A small network was shown many inputs. Here are its activations along a few directions, one row for each input.
Each table varies a few parts of the input and shows all the possible inputs, shuffled.
Descriptions start from the smaller parts, as in this example, which fits no table here: one of 3 separate values, together with either a single point or one of 11 places along a line or (one of 4 places along a line, together with one of 5 places around a ring).
Shared parts are said once, and a part with two or three values counts as separate values.

Other details of the inputs vary at random and push rows far along two fixed directions, the same in every table; ignore that.

A family of inputs:
r1: [-34.0,  20.9,  21.3,   4.6, -24.3,  11.0,  13.2, -16.9,  -8.0, -10.7,
  -0.3]
r2: [-17.8, -29.5,   3.9,  14.1,   0.4, -39.6,  41.1, -40.7,  29.9, -27.1,
  12.6]
r3: [-34.3,  45.9, -14.9,  23.8,  33.7,  17.9,  52.2,  -6.8,  -6.4,   2.9,
  16.2]
r4: [ 53.9, -22.0, -23.8, -11.0,  15.4, -26.9, -16.0,  20.5,   2.6,  20.5,
 -12.3]
r5: [ 44.1,  25.7, -18.8, -13.2, -27.5,  40.6, -30.3,  26.1, -10.8,  33.1,
 -26.2]
r6: [-16.8, -38.3,  25.2,  -3.9,  -1.1, -33.5,  43.4,  -4.7,   0.8,   7.6,
 -16.1]
r7: [-33.8, -26.5,  37.4,   6.9,  -2.9, -23.4,  46.6, -29.5,  14.3,  -5.6,
 -10.9]
r8: [-15.2,  62.6,  11.1,  14.6,   5.2,  26.3, -44.2, -30.5,  19.0, -24.1,
  10.2]
r9: [ 34.4, -33.7, -21.2, -21.0,  -9.4,   8.8,  -0.8,  34.6, -20.0,  27.9,
  -7.7]
r10: [ 53.1, -21.3, -22.1, -10.6, -14.6,  -1.7,   2.0,  22.3,   4.8,  26.8,
 -17.4]
r11: [-38.0,   3.6,  14.4,  11.7,   9.5,   5.2,  -9.3, -16.0,  -2.5, -15.9,
  12.5]
r12: [ 35.2, -71.1, -17.9, -17.6,  -5.9, -35.2,  40.1,  32.5,  -3.0,  21.4,
 -15.0]
r13: [-29.0,  13.1,  -2.2,   6.5,  -2.1,  -5.4,  -2.2, -16.8,  11.0, -29.2,
  19.3]
r14: [-16.6,  36.6,   6.0,   2.8,   2.2,  41.2, -45.9,   5.2, -13.2,  -1.5,
   4.9]
r15: [ 53.8,  17.8, -31.0,  -9.8,  18.6,   9.2, -58.2,  26.8,  -4.5,  10.4,
  -1.7]
r16: [-46.8, -31.7,  39.5,   1.4,  -1.8, -18.7,  45.5, -19.0, -11.0,  -7.1,
 -10.2]
r17: [-24.2,  16.8,   9.6,  13.5, -12.5,   0.3,   5.4, -18.6,   6.2, -25.2,
   8.5]
r18: [ 12.5,  49.7,  -4.6,   6.2,  11.5,  14.5, -48.7, -14.6,  22.3, -12.3,
   9.7]
r19: [-31.4,  50.0,   3.7,  11.6,  14.6,  27.8, -52.4, -16.2,   2.1, -25.8,
  25.2]
r20: [-24.9,   4.0,   6.4,  11.0,  22.7,  -9.3, -16.6, -23.3,   6.8, -25.8,
  28.5]
r21: [-22.7, -26.7,  14.3,   9.4,  -3.9, -39.8,  44.0, -31.8,   8.9, -25.6,
  14.3]
r22: [ 53.6, -21.4, -12.8,  -8.2,   7.7, -19.1, -11.0,  28.0,  -2.4,  24.4,
 -14.1]
r23: [  7.8,  43.8, -20.3,   0.7,   5.1,  18.3, -45.1,  -5.6,   5.3, -29.2,
  23.7]
r24: [ 48.1,  17.7, -23.7, -11.0,  11.8,  18.2, -55.0,  31.5,  -7.9,  14.9,
  -7.5]
r25: [-38.9,  58.5,  11.0,   6.6, -21.7,  48.0, -30.0,  -9.2, -11.1, -21.7,
   6.3]
r26: [-32.8, -40.1,   9.6,   4.8,   4.6, -28.3,  39.7, -22.9,   7.0, -27.3,
  27.5]
r27: [-33.8,  91.5,  -5.5,  23.8,  47.0,  43.7,   6.5,  -4.6,  -9.3,   5.3,
  15.6]
r28: [ 24.7,  12.7, -12.2, -15.1,  -4.4,  41.9, -46.8,  42.5, -24.1,  36.9,
 -17.9]
r29: [ -7.9,   5.0,  24.9,   1.2, -12.2,  10.8,   7.2,  -5.3,   0.6,  14.5,
 -19.7]
r30: [ 39.3, -26.6, -16.2, -16.7,   8.0,  -7.3, -10.6,  32.4, -10.3,  25.8,
 -21.7]
r31: [ 34.4, -19.2,   0.4, -16.2,  -9.9,   0.2,   0.1,  36.6, -16.1,  41.7,
 -35.4]
r32: [-33.2, -27.8,  31.4,  12.8,   4.1, -34.8,  40.3, -23.0,   8.9, -15.3,
  -2.3]
r33: [ 49.1, -22.0, -10.4,  -9.8,  -0.2,  -6.7,  -5.3,  22.5,   5.4,  34.4,
 -26.2]
r34: [-45.8,   6.4,  15.0,   1.8, -17.0,  20.3,   8.1,  -9.8, -11.1, -10.2,
  11.6]
r35: [  0.0,   6.4,   7.0,  -3.5, -19.6,   7.5,  12.2,  -8.5,   7.3,   1.7,
  -4.4]
r36: [ 51.8, -65.7, -24.8, -12.4,   1.8, -54.2,  34.4,  19.9,   8.6,  15.6,
  -4.9]
r37: [-14.3,   0.7,  -0.2,  -7.3, -13.6,   4.5,   6.1,   1.9,  -6.6,  -2.9,
  -0.1]
r38: [ 11.0,  50.5,  -9.7,   3.7,  -9.8,  26.4, -37.1, -12.8,  16.9, -14.1,
  13.2]
r39: [-38.7, -40.3,  13.7,   5.3,  -1.8, -21.4,  42.9, -20.3,   1.8, -22.7,
  19.3]
r40: [  1.1,  -9.8, -17.4,   1.1,   8.4,  -8.2,  -8.9,  -6.6,   5.0, -18.1,
  27.6]
r41: [-19.6, -46.0,  23.1,  -3.0,   3.4, -27.6,  40.9,  -1.4,  -4.8,   2.7,
 -12.2]
r42: [ 42.7, -20.4, -19.1,  -9.8, -19.4,  -1.7,   2.7,  32.3, -12.7,  28.9,
 -22.2]
Description of these inputs: one of 2 separate values, together with either a single point or (one of 4 places along a line, together with one of 5 places along a line).
The inputs of r9 and r14 match in every part but the choice among 2 separate values. If r10 is changed in the same way as r9 into r14, which row does it become?
> r33
The inputs of r5 and r29 match in every part but the choice among 2 separate values. If r2 is changed in the same way as r5 into r29, which row does it become?
> r18
A walk changes only the place on the line of 4. It starts at r29 and steps to r31. List the rest of the walk in order.
> r16, r28
Which other rows does r19 become when the choice among 2 separate values takes its other values? List them by row number.
> r26
A walk changes only the place on the line of 5. It starts at r23 and steps to r13. List the rest of the walk in order.
> r12, r37, r25
Which other rows does r13 become when the choice among 2 separate values takes its other values? List them by row number.
> r24
